Here are a small network's activations along a few directions, averaged over the inputs that share one value of a field.
Values that are neighbours, or in one group, have similar rows; names and order tell nothing.
In the rows, 500 means zero.
Strong random noise was added to every row along 2 fixed directions; ignore it. To show where, here is one row again and again, with new noise each time:
[615 418 587 508 286 225 617 618 427 559 574 635 724 582 661 400 654]
[571 477 653 507 371 219 627 514 413 532 537 543 619 488 585 462 531]
[351 503 401 410 616 619 532 630 346 463 544 724 447 564 564 462 572]
[623 435 633 518 289 183 630 573 429 557 561 587 708 545 639 420 611]


Values of Siv:
m2: [573 496 632 495 542 339 583 359 529 479 448 398 494 403 547 551 349]
m3: [564 517 645 675 536 296 476 232 489 514 517 352 393 363 510 452 402]
m12: [448 452 548 391 592 567 416 335 648 494 378 271 281 415 320 650 368]
m4: [688 441 502 483 378 379 555 640 501 459 557 604 640 671 473 528 429]
m5: [308 752 369 534 750 900 457 485 477 380 513 416 300 348 317 636 437]
m1: [627 540 727 622 401 272 534 239 696 621 273  77 505 373 351 776 407]
m10: [282 453 289 472 658 774 329 515 527 584 517 612 351 579 549 442 469]
m11: [631 386 569 608 231 380 391 449 587 682 562 463 632 563 584 353 639]
m8: [497 648 556 526 511 438 519 553 493 426 469 519 359 477 495 473 337]
m6: [609 272 558 452 351 383 520 612 616 553 379 358 696 534 427 546 637]
m9: [575 481 521 482 479 449 590 450 453 392 515 508 544 435 395 532 449]
m7: [675 700 645 615 329 339 526 347 558 493 599 292 740 344 583 373 472]
Siv is arranged as 4 separate groups.
Question: Which other values are in the same group as m7? Give them in the order they are listed.
Answer: m5
Question: Which other values are in the same group as m3? Give them in the order they are listed.
Answer: m10, m11
Question: Which other values are in the same group as m2? Give them in the order they are listed.
Answer: m4, m8, m9

Values of Faben:
e6: [389 690 411 607 577 581 473 475 414 450 561 603 384 439 506 470 495]
e15: [433 493 603 503 654 592 448 292 562 516 390 239 270 365 311 655 330]
e8: [740 378 775 527 359 102 668 447 538 510 433 332 708 464 472 570 369]
e12: [640 521 515 611 271 333 557 580 474 573 673 634 754 565 680 333 615]
e2: [532 463 615 407 476 417 534 507 581 533 395 384 491 486 496 615 426]
e4: [461 521 428 530 408 604 420 455 501 521 505 476 525 451 409 447 652]
e11: [619 298 400 444 325 540 469 709 614 555 502 594 698 715 564 468 708]
e1: [601 505 750 416 475 216 595 486 524 522 383 375 500 471 442 621 323]
e9: [417 604 491 496 624 533 517 504 427 416 558 606 400 462 557 440 333]
e3: [494 399 490 445 520 553 475 453 569 529 427 384 473 491 446 596 534]
e10: [381 625 464 516 668 551 571 400 357 370 551 542 373 405 497 495 363]
e14: [552 594 575 501 544 338 528 506 471 400 493 544 467 530 541 444 378]
e13: [459 478 490 576 484 576 453 368 503 646 512 378 443 407 466 538 537]
e5: [483 554 651 534 487 446 435 307 596 551 454 281 392 338 384 572 415]
e16: [555 476 441 628 336 504 492 490 487 554 600 513 636 484 525 397 700]
e7: [588 500 601 460 504 262 592 510 483 428 450 498 569 523 554 504 416]
Faben is arranged as a ring.
Question: Name the neighbours of e3, in listed order.
Answer: e15, e11
Question: Name the neighbours of e12, in listed order.
Answer: e6, e10
Question: Name the neighbours of e13, in listed order.
Answer: e4, e5
Question: Name the neighbours of e14, in listed order.
Answer: e9, e7

Values of Bomiv:
t4: [406 624 537 497 577 451 548 470 343 467 539 638 423 416 532 462 326]
t12: [507 373 453 583 310 553 395 581 600 649 541 529 595 583 576 366 814]
t1: [766 291 623 549 182 191 527 495 684 609 411 258 783 576 550 568 687]
t9: [685 492 545 441 497 355 598 629 450 467 482 676 603 618 644 511 399]
t16: [517 502 449 424 474 476 564 788 451 472 577 788 566 739 652 415 554]
t6: [295 562 200 515 689 772 451 600 334 378 654 793 484 535 617 351 528]
t15: [870 205 652 464 140  83 586 638 694 572 436 424 862 706 631 458 645]
t5: [485 542 545 645 449 546 421 338 512 579 544 353 455 362 407 507 607]
t10: [335 379 215 286 718 894 416 912 499 442 485 852 405 806 569 486 640]
t11: [482 608 729 395 650 306 615 392 478 397 368 413 328 393 403 628 135]
t8: [542 607 491 637 375 426 507 281 465 464 602 373 607 326 449 433 528]
t7: [582 396 600 428 490 404 475 453 628 593 358 313 558 488 414 690 507]
t13: [544 421 581 480 471 460 476 380 595 544 363 235 468 428 404 584 476]
t2: [365 409 306 457 439 779 377 590 564 639 514 608 462 619 469 468 717]
t3: [393 554 148 591 583 853 465 706 347 428 725 826 587 626 658 283 722]
t14: [618 662 670 669 297 260 571 314 482 501 621 373 557 309 498 407 442]
Bomiv is arranged as a ring.
Question: Going along Bomiv from t7 by way of its neighbour t15, in what order are t9, t16, t6, t10, t14 met?
Answer: t10, t9, t16, t6, t14
Question: Name the neighbours of t13, in listed order.
Answer: t1, t2
Question: Name the neighbours of t5, in listed order.
Answer: t12, t8
